These are the activations of a small neural network, seen along a few directions. Each row is one input.
Each table varies a few parts of the input and shows all the possible inputs, shuffled.
Descriptions start from the smaller parts, as in this example, which fits no table here: one of 5 places around a ring, together with either a single point or one of 9 places along a line or (one of 2 separate values, together with one of 6 places along a line).
Shared parts are said once, and a part with two or three values counts as separate values.

Other details of the inputs shift rows strongly along two fixed directions, in all tables alike. That doesn't count.

A family of inputs:
R1: -19	-11	-8	-13	8	22	18	-7	4	-12	0	-2	7	-12
R2: -18	-3	27	-22	15	25	26	15	9	-24	8	-12	-10	15
R3: 23	4	-49	25	-35	-35	-25	-31	-19	30	-18	24	27	-32
R4: -16	-16	-9	-6	10	24	12	-3	-4	-11	3	1	-2	-13
R5: -12	-22	-1	-4	19	22	3	-5	-5	2	-1	11	-7	-9
R6: 75	64	79	33	-35	-83	-52	66	23	1	45	-65	-32	79
R7: -17	-6	28	-7	24	29	2	11	-3	-6	16	-6	-21	3
R8: -17	-5	-2	-22	3	26	23	-5	-2	-9	-8	12	-2	-8
R9: -21	0	8	-15	14	22	8	-10	2	-3	2	3	8	-9
R10: 75	61	80	34	-35	-87	-63	66	32	2	44	-69	-32	74
R11: 37	4	-47	30	-32	-36	-22	-24	-18	32	-16	26	15	-16
R12: -11	-21	-13	-3	13	26	7	-5	-8	-4	1	4	-8	-9
R13: 27	0	-50	33	-32	-36	-28	-29	-22	35	-17	24	19	-31
R14: -28	3	-4	-15	16	13	11	-15	6	1	-8	7	13	-8
R15: 34	3	-17	21	-24	-31	-21	-8	-6	22	-12	18	0	-1
R16: 12	17	-53	15	-32	-45	-16	-36	-5	30	-30	21	38	-26
R17: -16	-10	2	-12	13	24	6	-2	-5	-4	6	2	-2	-8
R18: -22	3	18	-15	15	12	25	13	12	-20	-4	-9	-3	13
R19: -16	-11	32	-8	26	27	0	9	2	-5	10	-1	-21	5
R20: -7	-28	-3	6	16	18	13	-1	-6	-7	-8	15	-6	-6
R21: -16	-9	25	-11	23	30	6	16	-3	-10	17	-10	-23	6
R22: -10	-19	28	-8	22	25	16	18	3	-17	7	-2	-26	16
R23: -18	-9	-5	-18	8	24	14	-5	5	-12	0	-3	6	-4
R24: -25	-5	-15	-13	10	12	20	-10	8	-8	-9	1	12	-9
R25: -12	-19	21	-11	21	28	6	15	5	-15	8	-8	-24	11
R26: 33	6	-52	23	-36	-36	-18	-30	-17	29	-20	30	26	-22
R27: -27	-1	-10	-19	14	14	15	-11	6	-2	-9	5	13	-7
R28: 25	12	-46	18	-28	-39	-22	-34	-4	29	-13	14	45	-20
R29: -12	-18	-5	-1	11	21	18	-1	-8	-13	-3	9	1	-9
R30: 28	-6	-46	32	-29	-38	-30	-31	-17	36	-23	30	19	-29
R31: 21	12	-48	18	-38	-39	-21	-35	-11	29	-22	19	37	-30
R32: -26	3	12	-24	15	18	17	9	15	-17	0	-14	-3	13
R33: -11	-18	-6	1	13	22	9	1	-6	-7	6	-1	-12	-10
R34: -11	-15	23	-1	20	25	16	21	-3	-19	9	-7	-23	9
R35: -14	-9	26	-15	17	27	21	19	1	-23	12	-8	-19	13
R36: 19	26	-26	6	-27	-40	-8	-14	4	18	-19	10	21	1
R37: -15	-17	-11	-11	11	27	10	-5	-4	-9	1	3	-1	-9
R38: -23	4	18	-21	16	14	27	11	13	-19	-1	-9	-5	17
R39: -21	-1	31	-15	22	30	5	11	0	-11	16	-8	-14	3
R40: 49	56	70	16	-29	-61	-30	54	28	-11	31	-57	-11	61
Each input here is: one of 5 places along a line, together with either one of 2 separate values or one of 6 places along a line.
- The inputs of R1 and R10 match in every part but the place on the line of 5. If R28 is changed in the same way as R1 into R10, which row does it become? => R5
- Change only the place on the line of 5 in R16. List by row number the other rows that result. => R3, R13, R30, R31
- Change only the choice among 2 separate values in R31. List by row number the other rows that result. => R8
- List by row number the other rows that have the place on the line of 5 in common with R33. => R6, R7, R11, R12, R13, R21, R34
- A walk changes only the place on the line of 5. It starts at R32 and steps to R23. List the rest of the walk in order. => R37, R12, R25
- Change only the place on the line of 6 in R32. List by row number the other rows that result. => R14, R18, R24, R27, R38

A family of inputs:
R41: -7	-21	62	-25	13	69	22	52	-19	-39	30	-13	-71	18
R42: 23	-29	-54	29	-18	-6	-1	-40	-42	41	-41	75	-2	-38
R43: 25	-3	33	17	4	-2	-25	29	-10	9	8	2	-54	19
R44: -6	53	30	-28	-17	-34	19	10	25	-1	-18	-8	7	38
R45: -1	-41	35	5	38	41	22	24	9	-35	28	-17	-25	23
R46: 19	71	28	-2	-48	-56	-43	21	19	11	20	-51	5	10
R47: -15	-31	-81	-16	-13	26	65	-34	-14	-21	-40	42	42	-29
R48: -19	-1	-81	-6	-1	-14	6	-64	3	21	-29	21	68	-33
R49: 47	23	-38	20	-59	-41	-46	-26	-32	39	-5	26	22	-35
R50: -13	2	-81	-1	-1	-10	12	-70	7	18	-21	24	82	-33
R51: -46	-42	-4	-31	54	67	64	-3	15	-41	5	1	8	5
R52: 37	0	22	26	-25	-26	-2	46	4	-27	17	-35	-38	27
R53: -43	-4	-42	-41	-13	43	29	-44	-16	-1	-27	31	41	-58
R54: 47	18	-17	36	-26	-53	-77	-21	-13	53	17	-2	15	-14
R55: 18	30	-39	14	-28	-52	-52	-44	5	46	-6	-2	55	-27
R56: 31	-14	28	28	-1	-24	-20	39	12	-12	12	-26	-36	37
R57: 40	-35	-68	66	-8	-20	-31	-50	-44	42	-10	44	35	-44
R58: 42	40	0	16	-43	-66	-1	37	24	-17	8	-44	3	40
R59: 3	42	11	2	-20	-42	-48	0	19	25	2	-25	15	3
R60: -41	-9	-78	-39	-15	32	56	-54	-10	-11	-41	38	60	-44
R61: -12	-31	48	-2	33	45	-11	43	-8	-11	26	-17	-72	19
R62: -64	2	61	-39	50	63	22	12	12	-27	24	-24	1	-5
R63: -88	-29	-38	-57	28	77	60	-58	-18	8	-53	70	18	-66
R64: -58	24	69	-54	31	43	13	28	24	-19	5	-21	-33	12
R65: -22	-11	53	-18	41	55	-12	14	0	-7	44	-16	-28	0
R66: 27	3	30	17	-15	0	-18	45	-15	-9	31	-29	-58	15
R67: -60	24	40	-58	17	41	47	35	28	-52	15	-48	-20	22
R68: 44	37	2	25	-45	-62	-46	-13	-17	51	-14	32	-1	-8
R69: 66	-5	-29	55	-22	-49	-65	-13	-22	45	14	2	0	-1
R70: 17	-31	-13	23	1	-7	9	2	-5	-2	-24	26	-19	2
R71: 0	5	50	12	21	10	-30	15	-10	5	34	-14	-11	-1
R72: 69	12	30	47	-10	-35	-56	24	-2	19	45	-28	-20	33
R73: -14	-37	42	-25	12	64	56	44	-5	-62	10	-7	-49	18
R74: 54	34	-6	33	-33	-88	-32	24	29	9	-1	-32	15	47
R75: 8	28	50	-18	-4	-22	38	43	27	-23	-7	-10	-25	60
R76: -46	-29	-7	-33	40	45	64	6	14	-32	-28	19	-12	8
R77: 8	22	-33	8	-14	-25	-32	-47	8	33	3	2	62	-29
R78: 23	-10	-68	22	-10	-39	-1	-32	5	14	-19	10	48	-5
R79: -14	35	40	-13	15	-13	7	15	27	-19	19	-40	26	33
R80: -46	-83	-49	-13	33	73	80	-39	-32	-14	-58	87	-10	-46
R81: -33	-7	60	-21	33	42	-24	35	1	-4	28	-22	-58	7
R82: 1	0	-43	11	-26	-4	-26	-24	-31	28	-4	18	0	-51
R83: -29	43	49	-39	14	-5	18	28	37	-22	-3	-29	-11	43
R84: 6	22	54	-3	1	-7	-39	27	-1	16	14	-6	-44	11
R85: -86	-42	-74	-42	40	64	52	-57	0	-8	-45	40	35	-51
R86: 84	15	17	57	-31	-81	-55	28	12	14	24	-38	-6	47
R87: 31	-4	-57	40	-12	-51	3	-31	1	11	-17	15	66	-5
R88: -6	-38	55	13	42	34	27	39	2	-43	24	-19	-28	26
- Describe the family of inputs behind these rows. => one of 6 places around a ring, together with either one of 2 separate values or one of 6 places along a line
- The inputs of R51 and R72 match in every part but the place on the ring of 6. If R47 is changed in the same way as R51 into R72, which row does it become? => R41
- Change only the place on the line of 6 in R64. List by row number the other rows that result. => R55, R59, R62, R63, R77
- List by row number the other rows that have the place on the ring of 6 in common with R60. => R44, R48, R50, R67, R79, R83, R85
- List by row number the other rows that have the place on the ring of 6 in common with R81. => R49, R54, R65, R68, R71, R82, R84

A family of inputs:
R89: 41	33	27	15	-30	-50	6	27	12	-12	-1	-13	9	42
R90: -54	-7	34	-31	46	33	41	4	20	-18	-18	8	-6	15
R91: -18	-8	11	-21	3	24	44	19	2	-34	-4	-4	-9	7
R92: 42	53	-7	16	-29	-80	-19	-9	26	20	-10	-8	49	38
R93: -9	-35	-68	6	-2	18	23	-34	-10	-7	-13	14	32	-34
R94: 8	-4	-23	11	-7	1	-3	-16	-12	3	12	-1	21	-18
R95: -38	15	43	-43	25	44	8	-2	7	-7	19	-6	4	-4
R96: 26	53	-10	21	-37	-76	-56	-5	18	35	-6	-21	24	4
R97: -4	-23	9	5	18	8	-8	18	3	-7	11	-17	-29	13
R98: 28	0	-38	16	-29	-31	16	-21	-10	13	-39	44	17	-5
R99: -49	8	51	-34	34	42	1	1	6	-2	9	0	-14	-12
R100: -45	12	51	-33	34	18	20	28	31	-21	3	-24	-26	26
R101: 23	-11	-13	27	1	-6	-31	-28	-16	24	13	12	28	-22
R102: 9	8	-27	2	-31	-12	2	-4	-11	-4	-7	1	14	-17
R103: 34	54	-15	8	-42	-75	-37	-4	28	19	4	-34	35	23
R104: 11	-25	-43	15	-6	-8	8	-19	-13	17	-31	38	-5	-16
R105: -14	-25	7	2	25	26	-10	14	-5	-5	12	-8	-29	-2
R106: 11	-10	-15	8	-13	-9	-8	7	-6	9	-12	5	-25	-1
R107: -12	-12	-25	-8	-10	26	14	-31	-27	7	-14	35	23	-45
R108: -15	-19	-27	-13	-10	34	14	-35	-33	16	-24	55	2	-50
R109: -29	-15	3	-29	1	36	40	17	-1	-36	-3	-10	-13	-3
R110: 27	17	48	19	7	-15	-36	30	8	-2	46	-46	-15	30
R111: 19	9	64	10	11	-3	-38	28	-1	7	34	-19	-32	23
R112: -18	-33	37	-6	48	37	26	21	5	-22	3	5	-29	27
R113: -10	-18	-57	-5	-22	14	14	-27	-26	8	-32	41	2	-44
R114: -8	-3	52	-13	14	33	-7	19	-10	2	13	8	-44	2
R115: 14	-22	-56	31	-2	-7	-21	-29	-12	15	2	5	31	-29
R116: 36	15	30	30	-7	-36	-53	21	-3	20	26	-24	-20	22
R117: -23	-27	-23	-10	14	43	24	-9	-6	-23	9	-3	9	-22
R118: -34	6	-18	-15	7	-4	0	-14	16	8	-19	-5	9	-12
R119: -42	-15	-55	-27	17	25	38	-44	5	1	-30	28	44	-27
R120: 64	11	-11	53	-15	-69	-29	-5	11	14	6	-7	35	31
R121: -7	-14	-4	-1	4	21	-7	-6	-21	16	-6	22	-28	-19
R122: 34	11	47	22	5	-35	-27	44	18	-4	25	-35	-32	51
R123: 16	0	-23	3	-25	-17	17	-4	-7	2	-26	25	-6	-3
R124: 2	63	69	-28	-9	-22	-24	50	38	-17	37	-69	-13	52
R125: -13	22	-14	2	-6	-21	-28	-25	0	32	-10	6	19	-22
R126: 24	-3	-30	23	-17	-10	-15	-35	-18	21	5	20	40	-30
R127: -27	-25	34	-18	40	50	56	21	12	-47	11	-7	-7	26
R128: -10	-16	13	-8	18	26	35	17	11	-34	14	-16	-3	16
R129: -26	-11	16	-32	1	37	35	24	-1	-29	-7	-3	-44	3
R130: 18	-23	-44	22	-5	-16	9	-29	-14	23	-40	52	9	-12
R131: 43	20	-17	30	-38	-48	-44	5	-6	31	-5	2	-13	1
R132: 2	5	-8	-5	-21	5	0	-4	-21	10	-9	21	-17	-18
R133: -14	20	-29	-14	-6	-4	-11	-34	-1	21	-3	6	37	-23
R134: 31	14	59	17	13	-23	-16	50	29	-24	42	-57	-22	57
R135: -37	-9	23	-32	12	53	33	15	-14	-26	9	-4	-19	-12
R136: -8	-36	-27	10	21	22	7	-8	2	-12	7	-11	6	-10
- Describe the family of inputs behind these rows. => one of 6 places along a line, together with either one of 2 separate values or one of 6 places around a ring
- The inputs of R109 and R135 match in every part but the place on the line of 6. If R118 is changed in the same way as R109 into R135, which row does it become? => R125
- The inputs of R108 and R132 match in every part but the place on the line of 6. If R95 is changed in the same way as R108 into R132, which row does it become? => R133
- List by row number the other rows that have the place on the line of 6 in common with R120. => R89, R90, R92, R98, R112, R127, R130
- Change only the place on the ring of 6 in R134. List by row number the other rows that result. => R91, R104, R122, R123, R128
